These are the activations of a small network on made-up records, seen along a few directions, one row for each record.
Each row is followed by the record's values for the fields GAN, BERE, VULI, ZAGUV, BUDA, PAFEF, FIGUS.
A field that a record lacks is written none.
The largest differences between rows may come from other fields.
Random noise pushes rows far along 4 fixed directions. That doesn't count. These rows show it; they differ only by the noise:
[ 316  -62  -58 -165  142   86 -230  -45 -221  -50   81  -71   69  120
  110 -141  224  121   31   15]
[ 271 -180 -214    9   58  236 -358 -102 -146 -225  102   55  -51  -70
  -61 -189  212   39  112  219]
[ 264  -97  -95 -130  -35   71 -159   33  -49   13  158  -12   80  -20
  136  -90  238   48   53   31]
[ -10    7  303 -153 -152 -187  398    5   40  239  -69  -39  272   56
  252  205 -158   96 -163 -341]
[ 110   -1  315 -424 -154   76   83 -383 -377  247 -184   63  365  296
  555   90  -94  294 -272 -388]
[  13 -131  192  120  377  255 -135 -605 -588 -459 -480   58  -26  238
 -254  -68 -403  254 -144    8]

[ -93 -170  221   37 -119  126   48 -407 -116  -82 -286  135  242  137
    9  258 -414  137  -49 -174]	{GAN: poza, BERE: none, VULI: dafi, ZAGUV: sem, BUDA: gotu, PAFEF: gifa, FIGUS: piro}
[-139 -127 -164  251 -286  167  -39 -126  103 -121   86  237 -212 -351
 -150  -58 -130 -109    0   54]	{GAN: tebo, BERE: nom, VULI: dafi, ZAGUV: laf, BUDA: gotu, PAFEF: none, FIGUS: none}
[   1  156   87  -28  170 -334  206  287   31  216   89 -185  -77 -118
   60  -40  216  -60  -72  -68]	{GAN: tebo, BERE: tek, VULI: dafi, ZAGUV: laf, BUDA: gotu, PAFEF: none, FIGUS: none}
[ 323 -102  -72 -123   85 -159  -16  271   49  116  257 -109   91 -279
  197  -10  475  -42  186   51]	{GAN: poza, BERE: none, VULI: dafi, ZAGUV: laf, BUDA: gotu, PAFEF: none, FIGUS: none}
[ 403 -143  -79  -14  331  -63 -184   30 -136 -165  110 -144   79  -43
  -97  -22  304   32  244  132]	{GAN: poza, BERE: none, VULI: dafi, ZAGUV: sem, BUDA: gotu, PAFEF: none, FIGUS: none}
[ -83  197  138    6  378 -299  188  152 -114  -26 -202 -269  -78   87
  -93 -164   49   57 -134   35]	{GAN: tebo, BERE: gid, VULI: sebaf, ZAGUV: sem, BUDA: gotu, PAFEF: none, FIGUS: none}
[-220 -201  251   80 -372  103  223 -330  124    7 -195  266  264  -30
   40  452 -506   45  -42 -273]	{GAN: poza, BERE: none, VULI: dafi, ZAGUV: laf, BUDA: gotu, PAFEF: gifa, FIGUS: piro}
[-228  226  346 -108  -18 -329  506   10  -46  339 -158  -95   91   55
  174  107 -202   39 -260 -343]	{GAN: tebo, BERE: tek, VULI: dafi, ZAGUV: laf, BUDA: vut, PAFEF: none, FIGUS: none}
[-166  101  103  -24   86 -163  155    8   95  -39 -141  -29  101   61
  -54  105  -45   18   -6  -25]	{GAN: tebo, BERE: gid, VULI: sebaf, ZAGUV: sem, BUDA: gotu, PAFEF: gifa, FIGUS: piro}
[-194  129   47  272  236  -86   41  -20   32 -129 -236 -190 -131  326
 -390  -72 -395  -11  -36   94]	{GAN: tebo, BERE: nom, VULI: dafi, ZAGUV: sem, BUDA: vut, PAFEF: none, FIGUS: none}
[ 260  -36 -257  -26   80  139 -254  283   50  -64  264  -79 -144   -6
  -58 -177  274  -72  172  139]	{GAN: poza, BERE: none, VULI: sebaf, ZAGUV: sem, BUDA: vut, PAFEF: gelug, FIGUS: piro}
[-109   87   21 -259 -251  285 -152 -420 -314   95  -73  238    1  169
  293  -85 -101  151 -225 -190]	{GAN: tebo, BERE: tek, VULI: sebaf, ZAGUV: laf, BUDA: vut, PAFEF: gifa, FIGUS: zekod}
[  57 -242 -146  317  270  315 -356 -275 -238 -503 -218   87 -210 -131
 -394 -132  -74   -9  118  425]	{GAN: poza, BERE: none, VULI: dafi, ZAGUV: sem, BUDA: vut, PAFEF: none, FIGUS: none}
[ -93   -4  -89   61   54  312 -150 -383 -415 -266 -179  211 -276 -144
  -46 -275  -92   64 -132   49]	{GAN: tebo, BERE: gid, VULI: sebaf, ZAGUV: laf, BUDA: vut, PAFEF: none, FIGUS: none}
[ 186    6  -82   26  135  -27  -17  284    8  -32  266  -86 -162  -58
  -96  -77  124  -25   58 -169]	{GAN: poza, BERE: none, VULI: sebaf, ZAGUV: laf, BUDA: gotu, PAFEF: gelug, FIGUS: piro}
[-331  -17  -33  170 -330  367  -51 -388 -122 -119 -168  291 -224   30
  -85 -118 -505   39 -246 -121]	{GAN: tebo, BERE: nom, VULI: sebaf, ZAGUV: laf, BUDA: vut, PAFEF: gelug, FIGUS: piro}
[ -41  208   96  -22  539   27 -142 -223 -593 -187 -275 -156 -238  339
 -178 -341 -121  211 -239  -54]	{GAN: tebo, BERE: tek, VULI: sebaf, ZAGUV: laf, BUDA: gotu, PAFEF: none, FIGUS: none}
[ 124 -208   -9  288  248   11   48  -89 -121 -347  -18   42 -135 -315
 -350   49  -71  -35  154   55]	{GAN: poza, BERE: none, VULI: dafi, ZAGUV: laf, BUDA: gotu, PAFEF: none, FIGUS: none}
[  25   46 -110 -214 -277  331 -335 -252 -249  158   89  170  -69  184
  342 -182   -2  119 -179 -187]	{GAN: tebo, BERE: nom, VULI: dafi, ZAGUV: laf, BUDA: vut, PAFEF: gelug, FIGUS: piro}
[   1  126 -194 -135 -254   -9   -6  235   96  294  257   70 -190 -264
  248 -260  394 -166  -79  123]	{GAN: tebo, BERE: tek, VULI: sebaf, ZAGUV: laf, BUDA: vut, PAFEF: none, FIGUS: none}
[  28    7  283  -39  386   22  -29 -268 -373 -124 -391 -132  122  389
  -43   95 -261  202  -96  -95]	{GAN: poza, BERE: none, VULI: dafi, ZAGUV: sem, BUDA: vut, PAFEF: gifa, FIGUS: zekod}
[ 480  -69 -186  -61  603  184 -583  -66 -395 -403   39 -210  -57  397
 -270 -253  247  172  200  197]	{GAN: poza, BERE: none, VULI: sebaf, ZAGUV: sem, BUDA: gotu, PAFEF: gifa, FIGUS: zekod}
[ -76  -21  335  -97    9  -14  172 -251  -65   -8 -269  -10  322  430
    9  329 -446  187 -102 -336]	{GAN: poza, BERE: none, VULI: sebaf, ZAGUV: sem, BUDA: gotu, PAFEF: gifa, FIGUS: zekod}
[ -64 -100  268  -10  131  -55  104 -171 -109  -43 -307   -9  209   61
   60  215 -138  109  -43  -19]	{GAN: poza, BERE: none, VULI: dafi, ZAGUV: sem, BUDA: gotu, PAFEF: gifa, FIGUS: zekod}
[-139  -91  230  -68 -420 -122  540   63  154  277   86  221  113 -479
  363  259  -46  -45 -149 -365]	{GAN: poza, BERE: none, VULI: sebaf, ZAGUV: laf, BUDA: gotu, PAFEF: none, FIGUS: none}
[   5  -31  253 -213 -160   84  157 -259 -229  127  -93  121  188  137
  299  152 -226  187 -199 -447]	{GAN: poza, BERE: none, VULI: sebaf, ZAGUV: laf, BUDA: gotu, PAFEF: gifa, FIGUS: piro}
[-288   18  -70  155 -179  -91   67   21  228   89 -121   18  -19 -156
  -80  -56  -35 -147  -25  362]	{GAN: tebo, BERE: tek, VULI: dafi, ZAGUV: sem, BUDA: vut, PAFEF: none, FIGUS: none}
[ -86  224   40 -243 -108   29   76  -77 -204  252    6   30  -67  108
  250 -193   29   54 -227 -171]	{GAN: tebo, BERE: tek, VULI: sebaf, ZAGUV: laf, BUDA: vut, PAFEF: none, FIGUS: none}
[ 213  179 -244 -223   -4   60 -229  198    3  118  298 -122  -93  240
  100 -234  243  -10   76  -82]	{GAN: tebo, BERE: none, VULI: sebaf, ZAGUV: sem, BUDA: vut, PAFEF: gifa, FIGUS: piro}
[ -11   80  415  -53  247 -170  440  -79 -272   38 -248 -116   85  162
   48  168 -288  140 -221 -372]	{GAN: poza, BERE: none, VULI: sebaf, ZAGUV: sem, BUDA: vut, PAFEF: none, FIGUS: none}
[-325   42 -104  445 -139   50  231  148  255 -162   50   96 -436 -245
 -459  -64 -398 -209  -78  -23]	{GAN: tebo, BERE: nom, VULI: sebaf, ZAGUV: laf, BUDA: vut, PAFEF: gelug, FIGUS: piro}
[ -28   55  -12  -50  170  -10  -31 -132 -231 -130 -141   10  -71 -109
   35 -198  153   72  -73  109]	{GAN: tebo, BERE: gid, VULI: sebaf, ZAGUV: sem, BUDA: gotu, PAFEF: none, FIGUS: none}
[  18   32 -225   97  -92   18 -213  126  210   51  127  -81  -81   74
  -72 -174   91 -102   81  267]	{GAN: tebo, BERE: nom, VULI: dafi, ZAGUV: sem, BUDA: vut, PAFEF: none, FIGUS: none}
[  46 -298 -184   74 -363  504 -297 -344  -37 -252   88  436  -53 -221
  -13  102  -93  -27   97   90]	{GAN: poza, BERE: none, VULI: sebaf, ZAGUV: sem, BUDA: vut, PAFEF: gifa, FIGUS: zekod}
[-134 -182   20  316 -207  124  352 -120   59 -213  -20  245 -182 -444
 -255  114 -359 -122   -1 -104]	{GAN: poza, BERE: none, VULI: sebaf, ZAGUV: laf, BUDA: vut, PAFEF: none, FIGUS: none}
[-326  101  166  236  226 -122  303   14  -47 -177 -293  -29 -205 -146
 -244  -18 -241  -46 -132   25]	{GAN: tebo, BERE: gid, VULI: sebaf, ZAGUV: sem, BUDA: vut, PAFEF: gelug, FIGUS: piro}
[ -95  235  193 -294  -50 -344  374  329   81  420  -23 -183   92  -69
  463  -57  286   -5 -224  -93]	{GAN: tebo, BERE: gid, VULI: sebaf, ZAGUV: sem, BUDA: vut, PAFEF: none, FIGUS: none}
[  53 -263  -31  192 -317   76   -3 -103  348  -83  126  169  215  -76
 -172  337 -245  -75  203    7]	{GAN: poza, BERE: none, VULI: dafi, ZAGUV: sem, BUDA: gotu, PAFEF: gifa, FIGUS: piro}
[ 345  273 -126 -432  454  -41 -360  107 -379   53  118 -265   13  390
  241 -337  517  169   51  -18]	{GAN: tebo, BERE: gid, VULI: sebaf, ZAGUV: sem, BUDA: vut, PAFEF: gifa, FIGUS: piro}
[ 161    8  272  -91  255 -187  189   23 -172   46   -5  -94  121   80
   65  242  -61  109   18 -352]	{GAN: poza, BERE: none, VULI: dafi, ZAGUV: laf, BUDA: gotu, PAFEF: gelug, FIGUS: zekod}
[ -92 -189  -15  624  251  -97  354  120  137 -505   -6   36 -364 -514
 -757   67 -321 -185  129   60]	{GAN: poza, BERE: none, VULI: sebaf, ZAGUV: laf, BUDA: gotu, PAFEF: none, FIGUS: none}
[ 148 -254 -166  -85 -487  238 -174 -113   81  121  243  273  101 -360
  324   31  211  -45   67   17]	{GAN: poza, BERE: none, VULI: dafi, ZAGUV: laf, BUDA: gotu, PAFEF: none, FIGUS: none}

Which values does each new row have?
[ -51  169   30  -28  152 -185  200  222  -64   78    0 -128 -159 -154
   63 -198  144  -23 -109  -52]	{GAN: tebo, BERE: gid, VULI: sebaf, ZAGUV: laf, BUDA: vut, PAFEF: none, FIGUS: none}
[-199  164 -149  159  123  -72   -1  166   89  -46  -72 -125 -238   28
 -280 -290   -9 -115  -45  338]	{GAN: tebo, BERE: tek, VULI: sebaf, ZAGUV: sem, BUDA: vut, PAFEF: none, FIGUS: none}
[ 328  186  140 -252  468 -124  -29  178 -374   74  121 -292  -35  401
   92 -113  114  196  -83 -426]	{GAN: poza, BERE: none, VULI: sebaf, ZAGUV: laf, BUDA: gotu, PAFEF: gelug, FIGUS: piro}
[ 118 -178  -90  286  126  -77   -9  139  243 -240  110  -66    2 -114
 -423  147  -77 -104  280   92]	{GAN: poza, BERE: none, VULI: dafi, ZAGUV: sem, BUDA: gotu, PAFEF: gifa, FIGUS: piro}
[  76   44 -210   64 -152  -28  -42  274  178  148  317  -11 -216 -233
   38 -146  221 -162   33   41]	{GAN: tebo, BERE: nom, VULI: dafi, ZAGUV: laf, BUDA: vut, PAFEF: none, FIGUS: none}
[-117  -35 -102  155  -67  289 -178 -264 -203 -227  -24  226 -305  -93
 -158 -142 -185   20 -124  -32]	{GAN: tebo, BERE: nom, VULI: sebaf, ZAGUV: laf, BUDA: gotu, PAFEF: gelug, FIGUS: zekod}
[ -30 -306  -19   74 -462  403 -207 -547   -3 -125  -65  379  202    8
   41  212 -371   71   20  -45]	{GAN: poza, BERE: none, VULI: dafi, ZAGUV: sem, BUDA: gotu, PAFEF: gifa, FIGUS: piro}
[ 237  -33 -137  140  352  -92   41  314  109 -247  190 -174 -109  -44
 -391    1   82  -99  321   33]	{GAN: poza, BERE: none, VULI: sebaf, ZAGUV: sem, BUDA: vut, PAFEF: gifa, FIGUS: piro}
[ -81  -16 -203  116 -156  202 -232  -60   25  -87   51  114 -227  -76
  -45 -269   45  -47 -124  251]	{GAN: tebo, BERE: nom, VULI: sebaf, ZAGUV: sem, BUDA: gotu, PAFEF: none, FIGUS: none}
[ -68  114  -64  -11  -36 -194   77  241  122  218  106  -99  -73 -141
   59 -133  197 -110  -36  109]	{GAN: tebo, BERE: tek, VULI: dafi, ZAGUV: laf, BUDA: vut, PAFEF: none, FIGUS: none}
[-407  -38  106    0 -605 -121  378  -27  384  325 -174  188  212 -412
  359  188  -66 -143 -112  112]	{GAN: tebo, BERE: gid, VULI: dafi, ZAGUV: sem, BUDA: vut, PAFEF: none, FIGUS: none}
[ -16 -205  -61  145 -134  102   93  -58   82 -158  -63  131  -16 -364
  -76    4   -1  -85   84  224]	{GAN: poza, BERE: none, VULI: sebaf, ZAGUV: sem, BUDA: vut, PAFEF: none, FIGUS: none}
[-226  -19   26  -59 -107  421 -291 -653 -559 -101 -359  286 -128   76
  166 -223 -236  175 -307   36]	{GAN: tebo, BERE: tek, VULI: dafi, ZAGUV: laf, BUDA: vut, PAFEF: none, FIGUS: none}
[ -57  -57  167   76 -192 -202  386  172  234  180   78   -8  105 -203
   48  230 -151  -61  -23 -277]	{GAN: poza, BERE: none, VULI: dafi, ZAGUV: laf, BUDA: gotu, PAFEF: none, FIGUS: none}
[ -15  -52 -320   26 -358  171 -281   62  294   42  292  180  -76 -197
  -21   -3  179 -163  197  218]	{GAN: tebo, BERE: tek, VULI: dafi, ZAGUV: laf, BUDA: vut, PAFEF: gifa, FIGUS: zekod}
[ -57  -91  -35  132 -362  -98  316  346  403  143  273   86  -54 -417
   13  100   17 -170   -6 -121]	{GAN: poza, BERE: none, VULI: sebaf, ZAGUV: laf, BUDA: gotu, PAFEF: none, FIGUS: none}
[ 262   26  -87  -57  259   26 -102  230  -84  -61  156 -147 -105   89
  -56  -94  202  -16  109   18]	{GAN: poza, BERE: none, VULI: sebaf, ZAGUV: sem, BUDA: vut, PAFEF: gelug, FIGUS: piro}
[-291  146  165  273  169 -148  267   49   39  -99 -217 -115 -208  130
 -321  -63 -395   -5 -242  -45]	{GAN: tebo, BERE: nom, VULI: sebaf, ZAGUV: sem, BUDA: gotu, PAFEF: none, FIGUS: none}
[ -46   34  271  -34   74  -84  328    0  -84   59 -138  -42   70   91
   50  178 -237   57 -118 -282]	{GAN: poza, BERE: none, VULI: sebaf, ZAGUV: sem, BUDA: vut, PAFEF: gelug, FIGUS: piro}
[-184  -35 -206  322  -39  -76  152  299  288 -146   57   55 -351 -622
 -232 -168  229 -286   70  441]	{GAN: tebo, BERE: gid, VULI: sebaf, ZAGUV: sem, BUDA: vut, PAFEF: none, FIGUS: none}
[ 241 -117  -59  -39  134  134 -242 -123 -254 -106   53    6  -18  -14
   36  -88  125   84   60  -21]	{GAN: poza, BERE: none, VULI: dafi, ZAGUV: laf, BUDA: gotu, PAFEF: none, FIGUS: none}
